These are the activations of a small neural network, seen along a few directions. Each row is one input.
Each table varies a few parts of the input and shows all the possible inputs, shuffled.
A made-up example of a description, with smaller parts first: one of 5 places around a ring, together with either a single point or one of 9 places along a line or (one of 3 separate values, together with one of 6 places along a line).
Shared parts are said once, and a part with two or three values counts as separate values.
(in the rows, 128 means zero)

Other details of the inputs shift rows strongly along two fixed directions, in all tables alike. That doesn't count.

Table:
row 1: [180 139 118  71 105 170 102 181  87 130 190 146]
row 2: [ 94 133 129 179 244 183 114  85 120 143  76 173]
row 3: [183 160 127  79  84 172  91 181  99 135 184 147]
row 4: [190  70  83 103  29  26 183  84 170 141 148  33]
row 5: [ 56 175 141 188 203 194 106  91 132 139  82 198]
row 6: [209 145  98  95  82 136  89 210  98 136 130 165]
row 7: [ 57 198 198 172 184 184  96 151 122 109  86 174]
row 8: [ 66  77 142 175 142  31 194  56 185 106  69  53]
row 9: [224 154 129  93 103 164  93 173 100 158 148 123]
row 10: [227 141 125  86 112 162  98 174  97 158 153 124]
row 11: [ 77 127 127 177 249 193 112  88 113 135  83 178]
row 12: [160  65 131  83  39  16 178 144 141  98 173  21]
row 13: [189 100  62  90 129 178 113 121 100 161 182 157]
row 14: [ 20  87 198 162 146  33 190 118 158  61  97  63]
row 15: [140  65  78  90  22  29 190  93 165 120 192  56]
row 16: [ 52 139 130 169 235 198 119  89 117 124  98 198]
row 17: [177 133  73  92  95 173 105 117 117 162 180 165]
row 18: [189 162  78 100  74 176  90 124 127 183 162 164]
row 19: [189 187 135  89  56 167  82 185 117 153 166 140]
row 20: [ 41  99 205 174 156  30 181 111 162  73  72  51]
row 21: [ 43 178 194 164 217 193 101 153 106 101  97 188]
row 22: [ 54  82 115 184 110   9 188  87 183  89  49  97]
Each input here is: one of 2 separate values, together with either a single point or one of 10 places along a line.
The inputs of row 21 and row 15 match in every part but the choice among 2 separate values. If row 19 is changed in the same way as row 21 into row 15, which row does it become? -> row 18

Table:
row 23: [119 141 102 135 120 132 128 121 135 127 116 147]
row 24: [157 136 122 128 186 189 109 132 101 146 123 151]
row 25: [ 84 149 154 175 173 138 113 101 145 141  76 143]
row 26: [129 106 136 110  64  65 143 159 141 112 134  90]
row 27: [ 79 163 175 155 178 146 130 127 130  96  91 153]
row 28: [ 98 120 157 164 194 133 123 111 119 126  85 131]
row 29: [148 143 113 125 184 183 114 127 104 134 127 171]
row 30: [ 69  84 139 151 146  67 159 118 149 100  86 100]
row 31: [129 140 160 132 129 129 134 138 129 119 119 107]
row 32: [139 164 130 132 143 170  97 157  99 120 128 177]
row 33: [111 106 115 115  71  88 152  98 152 130 170  94]
row 34: [137  86 102 123  98  65 163 124 141 106 145  95]
row 35: [111 141 126 142 128 122 148 103 149 127 115 136]
row 36: [219 114  70  55  99 190  95 151  81 171 221 149]
row 37: [167 142 111 124 119 157 111 115 130 152 135 133]
row 38: [179 132 135  96  89 116 119 165 120 146 150 101]
row 39: [126 101 109 125  59  70 148 118 154 135 123 100]
row 40: [103 137 149 117 126 145 115 138 123 117 159 128]
What do these inputs look like to the network? -> one of 3 separate values, together with either a single point or one of 5 places around a ring
The inputs of row 39 and row 30 match in every part but the choice among 3 separate values. If row 37 is changed in the same way as row 39 into row 30, which row does it become? -> row 24
List by row number the other rows that have the choice among 3 separate values in common with row 26. -> row 27, row 31, row 32, row 38, row 40

Table:
row 41: [160  95 105  99 113  96 167 111 141 124 169  88]
row 42: [124 154 119 117  84 139 123 139 138 142 125 150]
row 43: [ 87 124 119 160 139 112 154  83 166 131  80 135]
row 44: [126 127  97 131 132 142 120  97 127 132 156 132]
row 45: [219 105 102 100 110 123 137 151 107 130 137 112]
row 46: [168 141  86  89  79 168  97 136 114 165 162 179]
row 47: [101  75 114 134  87  47 147 116 143 115 128  98]
row 48: [ 92  94 137 107  99  69 173 113 139 102 167  87]
row 49: [ 75  91 122 164 145  72 146 107 148 118  95 111]
row 50: [ 90  88 135 126 155 115 138 123 122 106 116 129]
row 51: [133 128 155 121  97 135 112 105 156 178 114  99]
row 52: [ 79 154 180 187 233 157 154  99 130  99  70 150]
row 53: [103 118 135 119 158 132 140 112 118 118 157 145]
row 54: [159 130 127  97 128 163 111 179  93 129 142 148]
row 55: [ 70 143 175 145 163 132 151 134 129  99 126 134]
row 56: [131 173 145 129  88 120 132 141 152 124 101 138]
row 57: [162 194 156 113 173 201  99 167  95 124 139 178]
row 58: [ 99 144 150 158 222 158 147  99 124 112  96 147]
row 59: [124 105 165 143 129 106 102 126 140 163 105  82]
row 60: [164 145  94  98  84 173 100 149 112 144 194 144]
row 61: [142 199 127 123 138 205  84 154 115 155 111 205]
row 62: [138  99 108 111  68  83 121 159 133 127 150 104]
row 63: [144 151 155 116 145 132 114 170 109 105 105 131]
row 64: [104 152 136 141 114 142 126 132 129 118 149 131]
row 65: [154 109 159 106 140 150 108 141 100 168 126  91]
row 66: [132  69 107 107 111  77 158 122 133 111 138  91]
row 67: [117 127 161 115 103  92 164 138 138  91 147  92]
row 68: [218 132  88 127 120 138 100 151 103 152 128 139]
row 69: [137 113 106 137  96  68 169  84 156 114 139  71]
row 70: [140 148 110 107  90 167 105 146 133 154 140 174]
row 71: [117 105 143 152 190 119 148 116 128 105  78 125]
row 72: [100  97 120 136  99  68 131 135 129 122 134 113]
row 73: [ 52 129 171 137 162 117 156 121 136  97 125 125]
row 74: [194 147 117 109  75 102 101 182 118 131 143 117]
row 75: [177 126 101 145 158 143 104 138 116 153 111 157]
row 76: [197 112  70 114 123 142  99 144 106 162 142 142]
row 77: [152 149 118 127 132 165  84 180  96 150 133 172]
row 78: [123 103 153 111  94  69 157 155 134  89 120  80]
row 79: [143 112 171 112 128 138 130 118 129 156 157  71]
row 80: [ 61 162 146 192 206 150 140  80 157 129  38 175]
row 81: [164  93 105  78  97 125 120 153  94 128 163 128]
row 82: [101 131 112 142 140 143 130  93 148 145 104 166]
row 83: [149  93 107 121 160 138 132 130 119 125 117 121]
row 84: [169 164 111 149 149 174 113 112 113 133 127 146]
row 85: [111  84 119 109 118  74 172 101 154 108 162  83]
row 86: [139 114 153 119  79 102 125  93 150 151 158  47]
row 87: [114 160 108 154 194 197 101  97 113 136 116 167]
row 88: [ 62 107 164 137 157 112 146 142 127  94  96 124]
row 89: [164 146 112 101  57 110 125 140 137 117 175  93]
row 90: [146 136  89 109 111 181 102 126 127 163 143 187]
row 91: [107 133 138 172 120  92 168  88 173 118  68 116]
row 92: [114 189 158 152 139 139 111 129 132 107 117 133]
row 93: [ 91 117 116 130  89  98 145 104 141 114 164  99]
row 94: [ 68 163 169 179 184 134 104 153 117 112  69 164]
row 95: [136 142  94 125 140 194  96 122 105 150 170 172]
The inputs of row 79 and row 51 match in every part but one. If row 48 is changed in the same way as row 79 into row 51, which row does it become? -> row 46
The inputs of row 45 and row 68 match in every part but one. If row 71 is changed in the same way as row 45 into row 68, which row does it become? -> row 75
What do these inputs look like to the network? -> one of 5 places around a ring, together with either a single point or one of 10 places along a line
Which other rows does row 43 become when the place on the line of 10 takes its other values? List them by row number. -> row 42, row 46, row 56, row 61, row 70, row 80, row 82, row 90, row 91
List by row number the other rows that have the place on the ring of 5 in common with row 84. -> row 44, row 60, row 64, row 69, row 86, row 87, row 89, row 92, row 93, row 95
